Look-ups in named tables: a row name and a column name give one cell, copied from the table.

zatago =
columns: gunata, ganoz, zak, zin, sizeter, peb, gif, favu, sare, bup
kem: [146, 196, 143, 157, 97, 119, 141, 143, 155, 56]
mizaki: [120, 189, 142, 148, 115, 147, 130, 123, 143, 173]
bilor: [242, 82, 145, 25, 227, 134, 122, 119, 120, 200]
fizoli: [71, 243, 165, 182, 58, 135, 168, 143, 180, 70]
rit: [228, 99, 116, 105, 239, 155, 132, 157, 138, 229]

zin of mizaki = 148
sizeter of mizaki = 115
peb of kem = 119
sare of bilor = 120
sare of fizoli = 180
gunata of fizoli = 71
gif of bilor = 122
gif of mizaki = 130
sare of rit = 138
favu of mizaki = 123
peb of fizoli = 135
sizeter of rit = 239

tifebob
fields: zer, zuzu, somefa, zenu, dilib, rufufa, paf, fevir, git, gafoz
tago: [197, 166, 74, 125, 70, 106, 160, 95, 103, 134]
bonovu: [169, 161, 135, 158, 68, 127, 160, 121, 129, 130]
lotupep: [198, 79, 111, 68, 167, 79, 126, 155, 62, 120]
nir: [212, 163, 120, 147, 41, 134, 132, 117, 77, 133]

What is the paf of tago in tifebob? 160
What is the somefa of tago in tifebob? 74
What is the zer of lotupep in tifebob? 198
What is the fevir of nir in tifebob? 117
What is the dilib of bonovu in tifebob? 68
What is the gafoz of bonovu in tifebob? 130
What is the gafoz of nir in tifebob? 133
What is the zenu of bonovu in tifebob? 158
What is the zenu of tago in tifebob? 125
What is the zenu of lotupep in tifebob? 68
What is the gafoz of lotupep in tifebob? 120
What is the fevir of lotupep in tifebob? 155
What is the rufufa of bonovu in tifebob? 127
What is the zer of tago in tifebob? 197
What is the rufufa of nir in tifebob? 134
What is the dilib of tago in tifebob? 70

giv =
|  | tob | nar | kuruv | supi | bogunus | dibuba | boviliz | fudul | das |
|---|---|---|---|---|---|---|---|---|---|
| zofut | 101 | 97 | 206 | 97 | 53 | 94 | 119 | 100 | 108 |
| sez | 102 | 100 | 33 | 83 | 123 | 100 | 118 | 96 | 34 |
| lig | 102 | 95 | 229 | 51 | 86 | 115 | 108 | 87 | 152 |
| pifezo | 102 | 100 | 103 | 160 | 69 | 81 | 90 | 103 | 121 |
| zevedu | 101 | 105 | 72 | 97 | 160 | 121 | 90 | 91 | 68 |
| sare | 102 | 101 | 82 | 161 | 97 | 77 | 86 | 99 | 133 |

zevedu, nar => 105
pifezo, kuruv => 103
sare, tob => 102
zevedu, tob => 101
sez, bogunus => 123
sare, dibuba => 77
sare, kuruv => 82
zevedu, kuruv => 72
sare, boviliz => 86
sare, nar => 101
zevedu, dibuba => 121
pifezo, dibuba => 81
sare, supi => 161
zofut, fudul => 100
zevedu, das => 68
Which row has the largest bogunus? zevedu

ser:
fields: dup, teren, ruduzi
dek: [213, 93, 40]
tis: [182, 98, 10]
lusuze: [91, 117, 147]
puze: [207, 157, 40]
fir: [159, 105, 188]
sufoma: [160, 124, 148]
dobep: [74, 120, 81]
miluz: [111, 129, 185]
debu: [118, 60, 165]
bem: [114, 142, 155]
meles: [114, 135, 41]
belel: [124, 143, 154]
zovon: [129, 129, 176]

ruduzi of miluz = 185
teren of zovon = 129
dup of zovon = 129
dup of lusuze = 91
teren of fir = 105
dup of fir = 159
dup of sufoma = 160
teren of debu = 60
dup of dobep = 74
dup of meles = 114
ruduzi of bem = 155
dup of miluz = 111
dup of debu = 118
teren of sufoma = 124
teren of dek = 93
ruduzi of sufoma = 148
ruduzi of puze = 40

Table gumife
|  | kaz | gaf | lig | vub |
|---|---|---|---|---|
| dek | 57929 | 44587 | 57468 | 64809 |
| mefu | 56637 | 43247 | 48243 | 61463 |
| kas | 52890 | 49376 | 71611 | 55801 |
| tifopor | 57974 | 43419 | 68695 | 49785 |
| vep | 52424 | 53870 | 55622 | 36596 |
| gamodo | 15322 | 49908 | 58502 | 32989 |
| notog | 53950 | 54126 | 48142 | 51656 |
| dadufig | 55561 | 61853 | 53280 | 50923 |
| gavi | 72734 | 45489 | 55125 | 48286 |
| fadilin | 48876 | 82746 | 60058 | 41768 |

What is the gaf of tifopor in gumife? 43419
What is the lig of dek in gumife? 57468
What is the vub of gavi in gumife? 48286
What is the vub of dadufig in gumife? 50923
What is the kaz of gavi in gumife? 72734
What is the lig of gamodo in gumife? 58502
What is the lig of notog in gumife? 48142
What is the vub of mefu in gumife? 61463
What is the lig of kas in gumife? 71611
What is the vub of dek in gumife? 64809
What is the kaz of dek in gumife? 57929
What is the vub of gamodo in gumife? 32989
What is the gaf of gamodo in gumife? 49908

roleno
         zenep  pese  bek  fisabes  fosek  nif  dob  tanavog  lasodas  fiti
rovob       33   -17  -14      -32     34   11  -28      -26      -59    20
menive      23   -50   18      -18     26    7  -18      -13      -74    47
dafamin    -26     5  -22       -6     15  -19   33      -27       -9    41
dumela     -38    -4  -48      -30     28   -3   67        3        5    -7
nimig      -45   -19  -45      -33     19  -16   72       -8       14    30
tomolu      30   -31  -34      -18     37    8  -33       33      -70    14
feg        -47    19   -2      -14     38  -14   43       -5        0    -2
giz         34   -17  -19       -5     24   -1  -23      -22      -90    19
rimope      19   -75  -29       -8     28   26  -10        3      -77    12
neruni     -54     9   11      -41     50   -6   81      -65       13   -15
zoru        32   -63  -18       -2     35   18   -1       14      -89    24
larura     -34    -2  -24      -30     32  -10   63       -2       -1    18

bek of larura: -24
bek of menive: 18
nif of feg: -14
pese of menive: -50
fiti of rovob: 20
bek of feg: -2
fisabes of rovob: -32
fisabes of nimig: -33
tanavog of tomolu: 33
pese of rimope: -75
pese of feg: 19
lasodas of tomolu: -70
pese of dafamin: 5
zenep of zoru: 32

laralo:
	misa	rotuku	punob
rusu	-1.9	1.2	-2.3
kepi	2.2	-1.9	-3.4
kot	-1.4	-0.8	-1.0
korifed	0.1	6.1	-5.3
gubig	-1.1	2.1	2.1
tibak	3.8	1.7	-3.7
farulun	5.5	-0.7	6.5
fiz	-3.5	0.0	4.2
tek	-0.6	-0.6	-3.7
nisive	6.2	-2.4	6.0
mogad	6.4	6.3	6.0
ladatid	0.8	6.9	-1.2
saru	-0.6	1.2	4.4
koloso	-1.2	6.2	-4.9

punob of saru is 4.4
misa of ladatid is 0.8
misa of koloso is -1.2
misa of fiz is -3.5
punob of nisive is 6.0
punob of mogad is 6.0
rotuku of gubig is 2.1
misa of mogad is 6.4
rotuku of farulun is -0.7
misa of korifed is 0.1
punob of tibak is -3.7
punob of farulun is 6.5
misa of tibak is 3.8
misa of nisive is 6.2
punob of ladatid is -1.2
rotuku of koloso is 6.2

der
columns: fole, deg, zafidi, donol, tikab, nin, bino
pir: [1.047, 4.643, 3.228, -4.244, -1.943, 2.274, 3.134]
parub: [0.181, 3.150, 3.189, -0.633, 4.731, 5.419, -1.026]
duse: [3.809, 3.214, 9.157, 4.661, 8.754, 3.067, -2.913]
zel: [0.917, -0.590, 7.324, 1.812, -3.890, 3.366, 2.758]
git: [0.926, -3.994, 2.291, 5.277, 4.576, 2.875, -2.278]
sanet: [0.630, 3.084, -0.293, 2.653, 2.691, 2.939, 3.483]
sur: [-2.331, 0.652, -2.370, 1.501, 5.630, 0.290, -0.826]
zugu: [3.440, -1.579, 5.320, 2.733, 1.677, 2.292, 0.587]
bubudan: [0.753, 6.517, 8.222, -1.395, -1.331, 2.064, 3.895]
nurama: [-1.444, 4.699, -6.109, -0.488, -0.620, -2.630, 2.332]

donol of pir is -4.244
deg of zel is -0.590
nin of pir is 2.274
fole of nurama is -1.444
nin of duse is 3.067
deg of zugu is -1.579
tikab of bubudan is -1.331
tikab of parub is 4.731
fole of zel is 0.917
nin of zugu is 2.292

gududad
          vog  fidem  sofes  fupizus
peko    47.67  31.23  30.08    30.18
poku   -77.82  34.50  37.96    15.78
tabet   41.10  43.90  43.21    59.47
vum     45.87  46.86  46.51    46.78

poku, sofes: 37.96
tabet, vog: 41.10
peko, sofes: 30.08
vum, vog: 45.87
tabet, sofes: 43.21
vum, sofes: 46.51
peko, vog: 47.67
tabet, fupizus: 59.47
vum, fidem: 46.86
poku, vog: -77.82
peko, fupizus: 30.18
tabet, fidem: 43.90
poku, fupizus: 15.78
poku, fidem: 34.50
Row with the largest fupizus: tabet

pel
         kezumi  vodut
guf       0.940  0.239
dud       0.680  0.197
furegin   0.375  0.853
rumuvo    0.579  0.584
fofi      0.567  0.501
kapane    0.672  0.425

What is the vodut of rumuvo in pel?
0.584
What is the kezumi of furegin in pel?
0.375
What is the vodut of kapane in pel?
0.425
What is the kezumi of fofi in pel?
0.567
What is the kezumi of kapane in pel?
0.672
What is the vodut of fofi in pel?
0.501
What is the vodut of furegin in pel?
0.853
What is the vodut of dud in pel?
0.197
What is the kezumi of rumuvo in pel?
0.579
What is the vodut of guf in pel?
0.239
What is the kezumi of guf in pel?
0.940
What is the kezumi of dud in pel?
0.680

